These are the activations of a small neural network, seen along a few directions. Each row is one input.
Each table varies a few parts of the input and shows all the possible inputs, shuffled.
A made-up example of a description, with smaller parts first: line(4) and (point or ring(11) or (values(3) and ring(5))).
Shared parts are said once, and a part with two or three values counts as separate values.
In the rows, zero is written as 128.

Other details of the inputs shift rows strongly along two fixed directions, in all tables alike. That doesn't count.

Table:
x1: [168 129 143 119 130 119 116 106  92 149  83 140]
x2: [ 91 167  76 158 104 170 127  39 140  52 119 129]
x3: [170 104 129 123 113 113 101 126 113 148 100 116]
x4: [178 120 140 118  98 112 109 127 112 139 108 120]
x5: [107 172  69 172  75 131 120  68 154  54 137 103]
x6: [169 132 149 120 132 118 127 100  94 141  74 140]
x7: [153  90 131  99 109 132  96 127 118 133 100 122]
x8: [162 106 144  98  96 134 101 136 118 128 105 128]
x9: [155  90 133 103 110 137  96 129 119 135  99 121]
x10: [ 41 179  94 155 194 149 186 129 172  92 187 164]
x11: [151  95 158 111  97 139 107 118 115 145 113 119]
x12: [111 122 167 125 181  95 169 208 137 199 181 145]
x13: [161 104 146 102  98 132  98 134 115 124 108 129]
x14: [164 130 144 123 125 121 119 107  82 149  84 136]
x15: [112 173  70 178  76 141 123  67 157  58 138 102]
x16: [ 30 159 102 163 157 140 173 148 183 102 212 135]
x17: [163 107 146 103  98 140 101 138 119 130 103 126]
x18: [ 91 169  83 159 109 169 138  36 142  46 112 130]
x19: [145  97 153 109  93 138 103 121 117 143 106 118]
x20: [102 126 165 104 211 129 169 200 113 180 158 178]
x21: [ 38 178  95 144 207 150 179 144 156  80 201 114]
x22: [164 103 128 118 113 103 100 127 110 143 100 116]
x23: [114 118 141 118 195  93 158 219 142 188 167 147]
x24: [105 124 162 121 180  93 165 214 139 198 174 145]
x25: [158  88 134 102 111 134 100 122 116 134 107 123]
x26: [123 134 155 117 183  95 162 229 142 184 171 153]
x27: [102 156  75 157  74 161 121  64 159  45 144 110]
x28: [159  88 137 107 113 139  95 126 117 136 103 123]
x29: [162 112 151 133  97 119 109 119 112 156 106 111]
x30: [166 129 142 110 143 118 112 113  82 130  93  90]
x31: [168 106 149 108 101 142 101 133 117 130 107 128]
x32: [ 54 167  70 171 170 114 177 145 181 104 207 130]
x33: [ 88 140  62 157  86 154 109  59 158  47 135 105]
x34: [167 131 152 124 132 120 132 101  88 138  74 138]
x35: [156 113 148 129  95 117 109 122 114 155 103 109]
x36: [164 104 124 115 110 106 101 127 113 144  97 115]
x37: [172 122 137 115  97 110 106 134 114 138 102 120]
x38: [ 90 169  85 162 109 170 143  36 136  42 110 127]
x39: [156 110 150 126  97 109 107 121 110 153 106 112]
x40: [ 96 110 172 111 180 124 160 216 145 188 176 151]
x41: [ 35 161 103 169 159 150 176 147 186 107 213 134]
x42: [117 143 160 117 219  99 176 195 125 187 153 174]
Description of these inputs: values(2) and (point or line(5) or (values(3) and ring(5))).
- The inputs of x31 and x15 match in every part but the values(2) part. If x38 is changed in the same way as x31 into x15, which row does it become? => x34
- The inputs of x26 and x17 match in every part but the values(2) part. If x39 is changed in the same way as x26 into x17, which row does it become? => x16
- Which other rows does x4 become when the values(3) part takes its other values? List them by row number. => x12, x32
- Which other rows does x36 become when the ring(5) part takes its other values? List them by row number. => x3, x22, x23, x32
- Which other rows does x1 become when the line(5) part takes its other values? List them by row number. => x6, x14, x34, x42
- Which other rows does x40 become when the ring(5) part takes its other values? List them by row number. => x11, x16, x19, x41
